These are the activations of a small neural network, seen along a few directions. Each row is one input.
In each table, some parts of the input vary, and every possible input appears once, in random order.
A made-up example of a description, with smaller parts first: one of 8 places around a ring, together with either a single point or one of 11 places along a line or (one of 2 separate values, together with one of 6 places along a line).
Shared parts are said once, and a part with two or three values counts as separate values.
In the rows, zero is written as 128.

Other details of the inputs vary at random and push rows far along two fixed directions, the same in every table; ignore that.

Rows:
R1: [126 132 112 119 160 109 156 125 143 138 135  81]
R2: [116 119 117 101 143 129 159 145  90 163 100  49]
R3: [124 111 132  88 152 134 181  95 173 100 164 118]
R4: [123 152 113 181 102 195  68 157  61 124  97 199]
R5: [167 126 155  93 135 149 154 158 126 144  92  48]
R6: [126 109 120  87  90 104 192 103 153 122 149 111]
R7: [129 150 138 155  94 143  43 116 147  86 146 242]
R8: [132 135 127 139 107  78  88 113 154 122 135 155]
R9: [117 152 121 170 105 109  23 106 139 103 146 220]
R10: [ 99 100 122  66  96 109 172  66 178  96 191 154]
R11: [146 133 121 113 137 138 175 132 151 124 136  93]
R12: [105 124  94 130 104 103 102 101 122 128 154 166]
R13: [155 145 161 152 122 159 108 169 111 145  72 133]
R14: [121 150 139 179 146 158  19 157  81 125  88 188]
R15: [162 161 136 191  98 161  52 177  93 124  78 191]
R16: [157 124 133 123 158 152 192 157 118 138  96  66]
R17: [147 121 126 124 136 193 146 174  54 156  73  80]
R18: [121 128 135 141 210 175 128 164  72 145  78  80]
R19: [123 160 111 199  93 132  92 125 158 105 144 248]
R20: [130 109 127  77 115  57 126  69 198 113 181 118]
R21: [109 138 107 148 146 112 105  97 148 109 158 165]
R22: [109  95 161 120 128  75 162 133 142 133 208  98]
R23: [ 85 107 116  94  97  57 170  70 183 130 172 138]
R24: [ 99 103 133  91 168 147 154 132  83 148 102  67]
R25: [128 114 145 106 126 156 194 151 103 158  85  75]
R26: [146 125 145  99 156 119 133 149 119 156  92  37]
R27: [117 115 101  98 138  68 156  66 195 110 196 130]
R28: [114 121 128 128 165 170 126 159  47 160  73  69]
R29: [177 130 155 120 150 182 120 177  82 149  66  70]
R30: [105 108 110  93 112  75 171  96 145 136 148 101]
R31: [134 142 115 145 104 174 122 166  79 143  94 128]
R32: [129 160 139 200 124 137  37 167  95 149  73 186]
R33: [146 114 155  73 119 116 153  93 177 106 151  99]
R34: [133 136 119 138 132 148 133 111 148 101 150 158]
R35: [115 159  89 200 112  98  67 119 140 108 149 230]
R36: [138 116 109  93 115  98 176  75 202  97 196 142]
R37: [106 140 114 162 134  93 123 110 161 127 143 172]
R38: [143  99 183 128 137 148 182 188  94 145 153  63]
Each input here is: one of 2 separate values, together with either a single point or (one of 3 separate values, together with one of 6 places along a line).
Changing only the choice among 2 separate values turns R23 into R25. The same change can be made to R2. Which row results?
> R31
Which other rows does R8 become when the place on the line of 6 takes its other values? List them by row number.
> R9, R14, R20, R26, R32
Which other rows does R7 become when the place on the line of 6 takes its other values? List them by row number.
> R5, R13, R15, R29, R33
Which other rows does R17 become when the choice among 3 separate values takes its other values? List them by row number.
> R29, R36

Rows:
R39: [116 144 108 159  81 124  61 135 119 117 140 198]
R40: [114 160 106 180 108 163  56 137  98  97 136 223]
R41: [148 113 135  90 116 157 188 130 114 140  99  81]
R42: [135 116 126 111 165 153 153 121 111 130  90  89]
R43: [116 151 100 167 117 154  66 120 121 109 155 209]
R44: [103 117 123  82 105  74 133  77 173 103 187 130]
R45: [122 127 140 109 163 110 157 137 134 158  98  63]
R46: [109 121 116  99 118  89 113  85 165 120 181 132]
R47: [114 113 116 103 118  76 118  71 168 113 149 141]
R48: [102 153 132 187 105 128  43 143 102 118 132 219]
R49: [205 146 184 125 150 181 112 166 148 110  87 102]
R50: [115 146 119 170 100 130  36 129  94 113 117 221]
R51: [135 122 126  93 157 113 149 123 127 153  83  66]
R52: [119 156  89 145 119 123 107 104 159 108 144 181]
R53: [117 101 123  77  83  74 143  80 179 114 167 142]
R54: [140 118 128 120 129 174 143 153  91 135  88 116]
R55: [106 112 136 107  91  85 138 106 171 122 170 145]
R56: [131 119 128 122  77  75 152 108 166 127 175 140]
R57: [134 144 140 193 151 157  72 195  44 146  83 138]
R58: [135 107 132  88 164 156 164 121 114 139 115  78]
R59: [129 103 140  72 152 140 183 111 123 122 120  76]
R60: [134 117 137 136 167 110 141 142 110 146 111  70]
R61: [135 119 149 106 122 155 197 144 121 146 114  78]
R62: [130 117 156 104 116 127 172 145 118 159 108  65]
R63: [136 116 137  80 108 120 175 127 128 148 121  53]
R64: [199 127 195  91 146 134 125 151 168 123  97  58]
R65: [113 138 102 106 117  75 122  86 181 120 155 133]
R66: [130 137 116 141 163 169 125 141  95 129  94 101]
R67: [140 126 131 153 168 162 136 161  91 142 122 110]
R68: [111 135 114 119 128  99 156  91 190 114 160 153]
R69: [102 125 133 121 117 115 140  99 159 100 175 170]
R70: [133 134 130 150 150 163  68 158  64 154  79 130]
R71: [122 110 126 119  93  73 143 113 166 120 180 142]
R72: [119 130 120 157 119  92  87 117 141 125 176 176]
R73: [120 107 146  92 167 142 183 122 137 141 142  70]
R74: [148 147 132 169 103 178  77 182  46 159  49 143]
R75: [124 145  95 138 117 120 110  96 158 110 129 192]
R76: [142 124 130  96 118 160 187 138 116 138 114  70]
R77: [140 142 122 192 167 169 107 171  74 134  90 134]
R78: [136 142 118 155 127 194 108 179  70 134  88 134]
R79: [111 129 124 144  93 131 125 123 150 109 160 192]
R80: [123 146 106 163 119  76  97 117 158 125 150 175]
R81: [116 105 154  89 161 113 160 124 134 154 137  58]
R82: [122 113 129  89 159 108 154 111 133 137 119  47]
R83: [134 117 121 112  81  92 188  94 184 109 193 147]
R84: [136 127 138 150 158 158 143 165  84 129 114 112]
R85: [125 127 104 117 128  75 173  86 200 108 182 145]
R86: [145 134 128 178 135 178 122 192  70 139  97 139]
R87: [103 148 121 185 116 110  54 121 129 120 132 204]
R88: [123 131 136 151 167 163 135 148 101 136  95 109]
What do these inputs look like to the network?
> one of 2 separate values, together with either a single point or (one of 4 places along a line, together with one of 6 places along a line)
Changing only the choice among 2 separate values turns R49 into R64. The same change can be made to R54. Which row results?
> R53
Changing only the choice among 2 separate values turns R59 into R50. The same change can be made to R67. Which row results?
> R72
Which other rows does R62 become when the place on the line of 4 takes its other values? List them by row number.
> R56, R63, R74
Which other rows does R63 become when the place on the line of 6 takes its other values? List them by row number.
> R39, R44, R46, R65, R82

Rows:
R89: [132 122 124 100 149 122 131 119 137 130 123  83]
R90: [124 105 130  81 157 110 186 112 141 153 120  57]
R91: [123 129 129 161 143 147 103 165  87 149 107 133]
R92: [132 164 128 188  71 169  55 157 103 114 114 232]
R93: [121 121 129 131 140 121 146 131 122 148 122  99]
R94: [111 149  97 158  70  56  69  70 206  89 210 238]
R95: [133 123 135 135 182 168 168 182  51 171  60  27]
R96: [155 128 140 110 185 157 148 171  79 170  56  27]
R97: [116 116 122 114 149 134 137 122 120 139 116 101]
R98: [104 102 135  68 117  50 178  68 215 109 204 114]
R99: [122 102 137  80 123  57 180  73 195 119 172  90]
R100: [127 158 106 191  67 171  67 155  85 114 123 234]
R101: [138 157 128 174 100 163  93 140 137 100 134 216]
R102: [112 148 114 188 120 148  52 137  92 129 128 209]
R103: [151 132 145 141  99 160 115 157 104 126  97 141]
R104: [124 147 135 166 142 144 100 159  96 144  93 128]
R105: [115 131 109 142 149 153 116 144  83 135  99 117]
R106: [137 128 149 112 187 160 156 171  78 170  51  33]
R107: [102 107 135  66 119  61 167  56 208 105 203 116]
R108: [117 136 119 155 146 155 105 149  71 137 110 133]
R109: [120 136 131 136 153 152 104 147 101 136  90 114]
R110: [132 112 139 103 162 132 141 132 114 137  94  67]
R111: [147  94 150  53 116  95 223  77 216  96 181  92]
R112: [161 158 125 179 111 179  83 161 116 110 115 195]
R113: [114 128 111 124  39  93 117  73 197  92 207 233]
R114: [101  96 116  73 117  58 191  75 190 111 205 110]
R115: [125 159 110 181 109 127  33 125 117 112 145 221]
R116: [148 157 116 174  61 148  57 141 126 108 136 226]
R117: [122 121 117 109 157 130 164 134 104 149 102  76]
R118: [140 122 126 115 128 158 184 132 130 116 136 114]
R119: [145 118 138 113 130 159 178 132 140 125 133 114]
R120: [118  97 137  77 115  50 167  74 204 109 193 114]
R121: [130 142 124 158 132 127  84 135 111 132 100 163]
R122: [130 113 146 105 149 115 137 117 126 131 127  91]
R123: [152 119 150 117 183 155 147 186  76 166  75  23]
What do these inputs look like to the network?
> one of 5 places along a line, together with either one of 2 separate values or one of 5 places around a ring
Changing only the place on the line of 5 turns R117 into R121. The same change can be made to R100. Which row results?
> R103
List by row number the other rows that have the place on the line of 5 in common with R109.
> R92, R98, R101, R104, R106, R107
Which other rows does R113 become when the choice among 2 separate values takes its other values? List them by row number.
> R119
List by row number the other rows that have the place on the line of 5 in common with R112.
> R89, R94, R96, R115, R116, R123

Rows:
R124: [112 157 103 166  67  84  96 132 147 121 153 185]
R125: [ 92 102 122  86 138  53 137  67 196 140 203 113]
R126: [118 148 150 159 108 188 122 194  70 139 100 136]
R127: [128  96 166  97 198  91 138 129 128 136 117  45]
R128: [ 95  90 121  79 169 103 165 108  80 155 118  56]
R129: [142 106 166  84 126 156 192 146 134 159 128  69]
R130: [139 141 121 173 144 120 103 114 170  82 155 212]
R131: [103 113 114 136  57 138 115 112 119 106 156 223]
R132: [171 108 168 105 145  93 164 142 143 141  99  48]
R133: [ 89 147 126 176 161 142  76 169  62 154 101 109]
R134: [120  99 105 104 166 148 219 108 104 132 113  72]
R135: [123 120 106  97 139  95 192  73 210 118 200 137]
R136: [142 127 119  63  88  60 147  65 216 111 150 112]
R137: [ 98 160  91 179 116 130 123 117 149  98 169 202]
R138: [135 144 110 168  75  90  84 119 161 140 149 191]
R139: [118 120 138  63 184 115 129 108 130 143  98  39]
R140: [151 151 155 133 114 206  93 162  94 130  63 140]
R141: [165 135 187 161 130 182 105 181  88 125  85 144]
R142: [145 158 110 156 170 201 100 148 105 122  59 135]
R143: [184 138 123 148 127 203  85 184  63 113 130 116]
R144: [118 126  88 153  65  88 102 112 120 124 141 205]
What do these inputs look like to the network?
> either a single point or (one of 4 separate values, together with one of 5 places along a line)
Which other rows does R125 become when the choice among 4 separate values takes its other values? List them by row number.
> R129, R135, R138

Rows:
R145: [121 144 115 166 160 159 106 153  98 125 107 150]
R146: [144 146 148 161 130 131  67 166 104 140 110 129]
R147: [104  93 128  64 102  82 235  74 190 120 206  98]
R148: [157 156 135 171 148 155  91 163 122 126 107 139]
R149: [135 140 113 143 100 187 116 152  85 130 104 154]
R150: [147 137 136 155 101 174 118 158  93 120  97 155]
R151: [104 150 101 132  74  60  97  77 199 120 150 196]
R152: [125 138 122 159 110 170 127 167  83 131 112 158]
R153: [169 114 165  88 131 149 204 164 130 146 113  30]
R154: [111 141  89 123 106 108 104  65 185  88 185 207]
R155: [113  98 147  79 176 117 178 140 106 155 110  20]
R156: [158 132 144 152 102 174 112 164  99 130  96 160]
R157: [120 124 131 121  88  71  78  80 185 103 180 202]
R158: [143 147 129 162 151 161  97 145 105 115  93 149]
R159: [ 94 133 101 149 119  91 121  77 182 100 198 205]
R160: [106  96 149  91 182 117 182 135 102 166 117  19]
R161: [153 142 136 157 152 160  93 149 114 126  93 153]
R162: [124 100 109 101 174  89 186 132  95 170 102  21]
R163: [103  94 121  35 122  67 175  52 192 118 188  76]
R164: [129 138 141 150 133 138  75 147  90 130  95 137]
What do these inputs look like to the network?
> either one of 2 separate values or (one of 3 separate values, together with one of 6 places along a line)
Which other rows does R154 become when the choice among 3 separate values takes its other values? List them by row number.
> R149, R163
